These are the activations of a small neural network, seen along a few directions. Each row is one input.
Each table varies a few parts of the input and shows all the possible inputs, shuffled.
A made-up example of a description, with smaller parts first: values(3) and (point or ring(9) or (line(4) and ring(5))).
Shared parts are said once, and a part with two or three values counts as separate values.
In the rows, 128 means zero.

Other details of the inputs vary at random and push rows far along two fixed directions, the same in every table; ignore that.

Rows:
row 1: [128 137 131 125 131 143 127 124 126 129 119]
row 2: [104  82 127 138 105 113 152 171 139 128 120]
row 3: [126 135 136 126 127 133 126 115 127 134 132]
row 4: [220 125  93  91 148  61 136 155 135 187 125]
row 5: [125 139 133 126 125 134 127 117 129 132 134]
row 6: [129 134 125 132 132 133 122 123 131 122 136]
row 7: [127 136 127 126 136 141 118 126 125 123 121]
row 8: [194 137  98  95 149  82 120 142 124 165 119]
row 9: [127 132 125 126 133 127 125 122 121 120 128]
row 10: [128 135 139 126 125 132 125 117 128 132 132]
row 11: [124 133 125 127 131 127 124 119 122 119 132]
row 12: [123 134 128 127 130 128 121 116 125 126 132]
row 13: [156 109 120 115 127  98 145 155 136 156 123]
row 14: [100 114 143 133 110 141 136 142 130 126 115]
row 15: [129 132 129 130 134 135 122 120 129 121 133]
row 16: [127 134 130 127 129 125 121 117 125 126 132]
row 17: [131 136 133 131 128 136 129 118 131 127 132]
row 18: [123 137 125 122 133 132 120 124 118 120 120]
row 19: [129 134 129 132 132 133 121 121 130 121 135]
row 20: [130 136 131 131 129 140 128 118 129 128 129]
row 21: [ 91 105 141 141 114 134 138 138 132 114 127]
row 22: [139 125 118 121 133 124 125 143 130 133 119]
row 23: [122 138 125 127 129 129 122 118 127 125 134]
row 24: [132 135 133 130 128 136 129 118 130 128 130]
row 25: [121 135 129 123 132 132 119 124 121 127 120]
row 26: [128 136 137 127 128 133 124 118 125 134 130]
row 27: [125 137 126 128 130 125 121 119 127 126 135]
row 28: [127 135 138 128 128 134 124 119 125 134 129]
row 29: [159 116 113 120 133 104 132 146 135 140 129]
row 30: [104 121 130 132 120 136 130 138 122 114 117]
row 31: [127 134 127 127 129 126 123 118 122 118 132]
row 32: [116  87 130 138 105 121 158 167 144 131 121]
row 33: [129 131 126 130 133 134 122 121 129 123 133]
row 34: [125 134 125 128 131 129 122 119 121 119 131]
row 35: [123 135 131 129 129 126 121 118 126 124 134]
row 36: [110  82 136 137  97 111 159 174 145 135 122]
row 37: [127 133 128 128 131 127 121 121 123 128 129]
row 38: [131 134 132 130 132 138 130 119 129 129 127]
row 39: [130 138 130 131 129 137 130 119 132 128 134]
row 40: [132 133 129 129 130 137 131 119 130 130 131]
row 41: [133 135 130 131 130 138 129 121 128 130 128]
row 42: [128 134 135 126 126 133 125 119 127 134 131]
row 43: [125 133 130 130 132 129 120 120 122 127 128]
row 44: [125 133 127 126 131 127 124 118 121 118 133]
row 45: [128 136 123 130 133 135 123 123 131 122 135]
row 46: [125 134 127 129 134 128 123 120 120 119 128]
row 47: [103  98 139 133 104 127 147 164 136 132 111]
row 48: [124 134 129 129 133 129 121 118 123 126 128]
row 49: [128 138 134 126 126 130 126 119 129 134 136]
row 50: [107  91 120 136 107 113 153 167 137 120 124]
row 51: [123 134 130 127 133 129 122 118 123 126 128]
row 52: [127 133 126 129 131 127 122 121 120 119 129]
row 53: [131 131 128 132 134 135 121 124 127 123 129]
row 54: [108  87 126 139 109 115 150 168 132 121 119]
row 55: [132 132 126 131 137 134 121 123 128 123 129]
row 56: [130 139 127 130 129 138 131 119 131 128 133]
row 57: [127 136 123 128 130 125 124 121 124 120 135]
row 58: [155 117 112 122 135 110 130 145 135 140 128]
row 59: [132 136 132 132 131 139 128 119 127 129 127]
row 60: [127 136 138 125 127 133 125 114 127 132 133]
row 61: [125 135 128 128 129 126 123 119 123 117 134]
row 62: [133 132 126 131 136 134 120 124 127 124 131]
row 63: [108 121 136 134 116 146 136 139 130 123 116]
row 64: [131 136 132 132 132 139 129 118 128 128 127]
row 65: [129 133 127 131 137 136 122 121 128 122 129]
Each input here is: ring(5) and (values(2) or line(11)).
The inputs of row 29 and row 10 match in every part but the ring(5) part. If row 22 is changed in the same way as row 29 into row 10, which row does it become?
Answer: row 47
The inputs of row 16 and row 31 match in every part but the ring(5) part. If row 43 is changed in the same way as row 16 into row 31, which row does it become?
Answer: row 54
Change only the line(11) part in row 29. List by row number the other rows that result.
Answer: row 6, row 15, row 19, row 33, row 45, row 53, row 55, row 58, row 62, row 65
Change only the values(2) part in row 7. List by row number the other rows that result.
Answer: row 22
Change only the values(2) part in row 18. List by row number the other rows that result.
Answer: row 30
